A small network was shown many inputs. Here are its activations along a few directions, one row for each input.
Each table varies a few parts of the input and shows all the possible inputs, shuffled.
Descriptions start from the smaller parts, as in this example, which fits no table here: one of 5 places around a ring, together with either a single point or one of 9 places around a ring or (one of 2 separate values, together with one of 6 places along a line).
Shared parts are said once, and a part with two or three values counts as separate values.

Table:
r1: [ 36  20 -16  31 -38 -58  -9  38  84 -54  23 -20 -44 -11 -43  30  39]
r2: [ 33 -14 -17  30 -30 -54  22  11  63 -45  37 -32  -6  14  -8  50  61]
r3: [ -7   9 -27  13 -15 -14   8   2   4  -7 -10  28   7  -2  -2  18  -1]
r4: [-11 -10  29 -34   7  27 -12 -10 -16  18  -9 -18  20   0   8 -14  -1]
r5: [-15   0  -5 -16 -10 -18 -24 -23   9  -4 -16  -7  33  -1  -3  28   4]
r6: [-17   1 -23  -1 -10 -14  14 -14   2   4  -6  -7  26  -2   6  28  -3]
r7: [-23 -12  20 -16  39  33   8 -29 -61  45  -8   7  12  -5  24 -45 -39]
r8: [-14 -14  12  -3  42  43   5 -16 -55  42 -15  26   3   2  23 -44 -44]
r9: [-14 -16   8 -41  37  42 -13 -27 -51  54 -25  -2  17   4  10 -43 -42]
r10: [ 22 -18  -8  -6 -35 -59  -4  -3  68 -42  25 -56   4  21 -29  56  57]
r11: [ -3 -13  14   0   7  34  15   7 -20  20  -3   6   5   6  21 -13  -7]
r12: [-11   7  -4  23  -4 -14  -8 -10   5 -16  -9  18  22  -2  17  25   4]
r13: [-11   1   4 -11  40  45   9  -7 -59  37 -21  34 -10   2  17 -50 -39]
r14: [  4  27  15  -3   6  35 -23  32 -11   2  -7  18 -31 -16  -5 -31 -18]
r15: [ 23 -18 -23  12 -33 -54  31   4  59 -33  33 -55  -2  18 -24  57  49]
r16: [-19 -11  25 -11   4  30  15  -5 -23  19   2 -12  17   1   4 -14 -16]
r17: [ -6   3  16  -1   6  36  11  13 -23   7  -7  17  -5   5   5 -21  -7]
r18: [  3  32 -21  14 -17 -22 -31  16  14 -17  -3  33 -19 -24  -5   4  -7]
r19: [ -7  30  21  -6  41  40 -39   6 -51  20 -14  42 -32 -21   5 -62 -50]
r20: [ 37  -6 -21  28 -38 -59  25  17  61 -49  32 -21 -18  11 -21  42  59]
Question: What is each input in this table made of?
Answer: one of 4 places along a line, together with one of 5 places along a line
Question: Change only the place on the line of 5 in r14. List by row number the other rows that result.
Answer: r4, r11, r16, r17
Question: Change only the place on the line of 5 in r5. List by row number the other rows that result.
Answer: r3, r6, r12, r18

Table:
r21: [-11  11  21  -8  33  50 -15   2 -56  31 -17  38 -15 -11  16 -56 -42]
r22: [-10   4   2  -3   2   6   0  -5 -14   6  -7  12   7  -4   8  -5  -9]
r23: [ -4  16   4  -2  15  23 -21   5 -22  11 -12  24 -14 -12   2 -27 -26]
r24: [ -3 -14  -2  -6   1 -11  13 -14   3   3   5 -20  14   7   2  11   8]
r25: [ -9 -30   7 -22  -7  -3  28 -20   5  11   6 -41  35  17   5  21  18]
r26: [ -4  17   1  -1  15  22 -13   7 -21  11 -11  23 -14 -10   0 -26 -26]
r27: [ -8 -31   7 -20  -5  -3  21 -21   7  11   5 -40  37  18   5  23  17]
r28: [ -2 -15  -1  -5   2 -10   6 -16   5   3   3 -19  17   8   1  13   7]
r29: [ 34  16 -28  36 -47 -65   1  33  77 -61  28 -14 -31  -2 -28  51  52]
r30: [ -8   2   2   0   5   6  -6  -6 -10   4  -9  12   9   0   4  -2  -9]
r31: [-12  11  15  -6  31  49  -9   3 -55  33 -16  37 -15 -13  18 -53 -43]
r32: [ 36  15 -27  37 -45 -64  -4  32  80 -63  25 -13 -31   2 -33  50  53]
Question: What is each input in this table made of?
Answer: one of 2 separate values, together with either a single point or one of 5 places along a line
Question: Changing only the choice among 2 separate values turns r30 into r22. The same change can be made to r23. Which row results?
Answer: r26
